A small network was shown many inputs. Here are its activations along a few directions, one row for each input.
In each table, some parts of the input vary, and every possible input appears once, in random order.
A made-up example of a description, with smaller parts first: one of 3 separate values, together with either a single point or one of 9 places along a line or (one of 6 places along a line, together with one of 8 places around a ring).
Shared parts are said once, and a part with two or three values counts as separate values.
(in the rows, 128 means zero)

Other details of the inputs vary at random and push rows far along two fixed directions, the same in every table; ignore that.

Rows:
x1: [ 88 113 153 111 113  69 177 117  81 108  96 140 152 120 110]
x2: [128 111 124  96 173 150 134 141 114 168 114 156  77 161 139]
x3: [172 150 128 156 123 165  63 146 173 137 167 105 119 125 153]
x4: [ 93 106 134 114 120  62 175 124  90  95  88 136 139 106 114]
x5: [ 93 100 132 111 126  63 174 114  91  93 104 122 140 112 111]
x6: [ 93 103 144 112 120  72 181 113  94  95  97 124 146 122 108]
x7: [136 119 120  91 183 162 128 142 110 181 102 167  60 152 146]
x8: [168 152 127 161 121 168  65 143 169 146 167 106 125 124 156]
x9: [ 80 122 112 119 129  68 172 118  83  91 101 137 146 107 102]
x10: [ 93 108 123 115 129  58 172 115  91  93  96 130 136 101 108]
x11: [129 150 114 187  70 106 112 113 159  74 160  79 208  99 116]
x12: [ 87 102 110 121 136  77 183  97  97  99 107 120 156 120  93]
x13: [180 157 129 162 117 171  62 155 179 141 159 118 115 115 162]
x14: [173 171 146 164 105 173  72 163 171 152 155 140 126 127 156]
x15: [168 149 130 164 117 167  71 151 175 145 168 113 125 128 159]
x16: [ 91 110 151 117 109  76 188 115  87 111  96 145 158 131 100]
x17: [ 89 126  76  35 164 178 137 127 127 144 161 161  39 141 119]
x18: [ 90  96 126 114 131  67 178 102  96  92 104 116 144 117 105]
x19: [128 149 161 180  54  97 119 125 149  88 145  95 207  99 130]
x20: [ 78 110 113 117 131  77 178 103  90  91 110 122 153 125  99]
x21: [189 174 133 193  91 180  43 158 197 141 177 104 142 104 173]
x22: [142  98 109  84 195 164 138 119 120 170 110 149  67 164 132]
x23: [131 115 129  85 182 156 139 144 107 176 109 164  63 167 135]
x24: [135 102 103  89 198 164 139 113 114 178 112 147  71 162 131]
x25: [179 172 152 164  97 179  66 158 165 159 151 139 130 125 154]
x26: [126 113 106  91 200 170 134 125 113 173 121 154  65 168 127]
x27: [145 156 147 205  44  99  88 133 172  79 170  73 210  78 145]
x28: [175 174 115 158 123 183  48 153 172 133 165 116 117 120 150]
x29: [132 151 141 192  55  90 111 144 159  84 145 100 193  84 139]
x30: [141 161 165 180  44  92 109 144 147  84 137 115 197  85 124]
x31: [170 171 118 171 123 179  59 155 176 145 168 121 121 118 151]
x32: [130 103 114  92 191 162 142 126 117 175 116 155  65 167 138]
x33: [173 148 135 161 113 179  80 139 177 150 155 107 138 135 153]
x34: [ 87 102 137 114 119  67 177 116  86 104  97 127 148 116 115]
x35: [130 104 122  89 185 166 136 127 112 179 108 153  69 167 141]
x36: [133 120 113  88 189 156 120 132 109 157 121 146  68 153 125]
x37: [142 123 129  84 182 160 128 149 112 171 101 168  54 154 139]
x38: [171 161 153 159  99 173  76 158 163 155 158 136 134 139 145]
x39: [129 115 135  86 180 164 144 134 109 180 108 171  73 174 131]
x40: [138 115 133  79 183 158 129 142 108 169 109 158  59 164 136]
x41: [ 92 100 113 114 135  76 177  95  96  89 105 114 154 115  93]
x42: [174 159 125 170 116 171  69 156 179 148 162 123 119 118 162]
x43: [ 92  92 126 117 124  75 185 101  96 106  94 121 158 122 110]
x44: [ 90 114 141 117 115  64 180 123  85 104  88 138 144 107 115]
x45: [135 160 131 186  69  94  98 135 155  70 152  90 189  73 125]
x46: [ 96  91 127 113 124  72 183 104 100  96  94 120 154 122 106]
x47: [ 96 116  68  37 167 187 144 107 134 144 155 152  54 145 110]
x48: [ 86 104 124 118 128  61 178 113  91  99 109 125 145 115 106]
x49: [171 158 154 160 101 182  77 143 166 156 156 125 139 140 148]
x50: [ 87  95 131 119 126  71 184 102  93 102 102 119 150 116 114]
x51: [177 160 158 151 101 175  69 157 163 149 155 132 130 136 145]
x52: [138 124 143  86 170 167 130 140 101 186 107 173  74 168 132]
x53: [165 156 122 165 125 184  66 134 173 145 171 102 130 129 149]
x54: [170 142 136 157 114 175  72 144 179 140 158 107 127 136 157]
x55: [165 165 118 158 122 182  55 143 162 140 171 107 127 128 149]
x56: [ 90 104 107 109 134  79 174  94  91  85 104 115 155 121  92]
x57: [ 97 106 145 116 110  80 186 103  87 114  92 137 165 127  99]
x58: [134 111 100  89 202 175 133 113 111 177 115 148  71 163 125]
x59: [ 92 121 148 117 111  67 177 122  82 107  89 148 150 109 112]
x60: [132 117 103  80 199 175 122 123 110 162 119 148  60 170 127]
x61: [128 103 119  90 185 164 141 132 117 177 111 158  69 172 139]
x62: [138 137 146 177  60  94 122 124 161  76 143  82 203  97 124]
x63: [132 156 150 188  53  88 117 147 155  84 143 103 192  85 134]
x64: [138 161 161 179  51  90 109 143 150  80 139 110 194  83 131]
x65: [174 141 122 165 121 179  77 130 180 149 162 103 136 129 156]
x66: [ 82 111 121 119 131  68 174 113  87  95 110 126 147 113 100]
x67: [129 162 131 191  68  96 101 131 150  80 152  91 194  72 129]
x68: [174 159 154 150 107 172  68 156 167 144 157 126 128 134 151]
x69: [131 134 124 188  72  93 123 114 164  82 155  80 203  95 123]
x70: [173 158 144 169  97 174  78 136 176 144 159 111 155 130 150]
x71: [136 114 138  80 180 166 135 133 109 173 106 166  69 171 131]
x72: [ 92  99 132 117 120  73 192 110  99 104  96 127 157 127 104]
x73: [ 98 103 143 110 116  75 184 107  94 100  92 133 160 125 100]
x74: [ 84 100 128 127 118  62 181  98  95  93 107 111 162 109 108]
x75: [136 102 117  85 192 162 134 124 117 168 113 149  61 163 137]
x76: [ 88 120  76  38 166 184 145 117 133 145 158 157  45 147 117]
x77: [191 186 152 191  74 183  48 170 192 148 172 127 148 118 158]
x78: [ 90 106 141 124 105  66 191 107  96  98  97 131 174 121 101]
x79: [132 133 102  85 198 172 118 135 100 174 110 165  56 154 133]
x80: [ 85 106 107 115 134  82 177  91  87  95 104 116 159 120  96]
x81: [126 153 136 185  70  96 101 125 147  80 159  81 197  83 125]
x82: [175 141 117 158 127 174  74 130 182 139 162 100 130 131 147]
x83: [137 108 125  80 185 159 126 139 110 170 109 157  59 163 139]
x84: [ 78 118 117 123 118  62 171 112  86  81 113 120 160 112 100]
x85: [ 85 105 143 126 107  63 188 114  97  93 101 123 163 119 107]
x86: [170 163 118 152 124 180  52 146 167 130 171 106 121 130 145]
x87: [127 119 103  84 198 177 126 119 105 172 118 149  66 169 129]
x88: [ 93  92 118 121 128  72 190 101 102 102 102 123 156 121 107]
x89: [101 104 147 111 110  78 185 107  90 105  91 138 162 127  94]
x90: [166 149 143 160 110 175  80 144 172 148 157 109 132 135 156]
x91: [128 154 162 180  52  89 117 140 147  85 149 106 203  97 127]
x92: [172 161 124 167 120 170  64 148 173 149 160 116 120 114 160]
x93: [ 91 133  70  37 168 180 137 134 131 149 152 173  31 133 122]
x94: [ 91  92 123 120 122  73 189 106 101 104  97 125 158 126 107]
x95: [128 105 109  92 195 159 139 124 116 174 118 152  65 167 133]
x96: [167 154 146 157 109 169  73 153 165 147 157 115 128 130 157]
x97: [140 114 129  89 175 171 146 129 111 187 105 174  80 177 122]
x98: [136 148 166 176  48  99 119 129 150  84 143 101 204 103 120]
x99: [ 88 110 120 123 128  59 178 118  92 101  99 135 141 104 109]
x100: [133 112 109  83 201 170 127 122 112 166 118 148  60 165 126]
Description of these inputs: one of 4 places along a line, together with either a single point or (one of 3 separate values, together with one of 8 places along a line).
- The inputs of x96 and x44 match in every part but the place on the line of 4. If x91 is changed in the same way as x96 into x44, which row does it become? => x14
- The inputs of x79 and x80 match in every part but the place on the line of 4. If x4 is changed in the same way as x79 into x80, which row does it become? => x46
- The inputs of x47 and x17 match in every part but the place on the line of 4. If x58 is changed in the same way as x47 into x17, which row does it become? => x81
- Which other rows does x94 become when the place on the line of 4 takes its other values? List them by row number. => x2, x29, x61
- Which other rows does x57 become when the choice among 3 separate values takes its other values? List them by row number. => x89, x97
- Which other rows does x21 become when the place on the line of 4 takes its other values? List them by row number. => x27, x50, x65
- A walk changes only the place on the line of 8. It starts at x98 and steps to x71. List the rest of the walk in order. => x6, x54, x75, x18, x100, x60
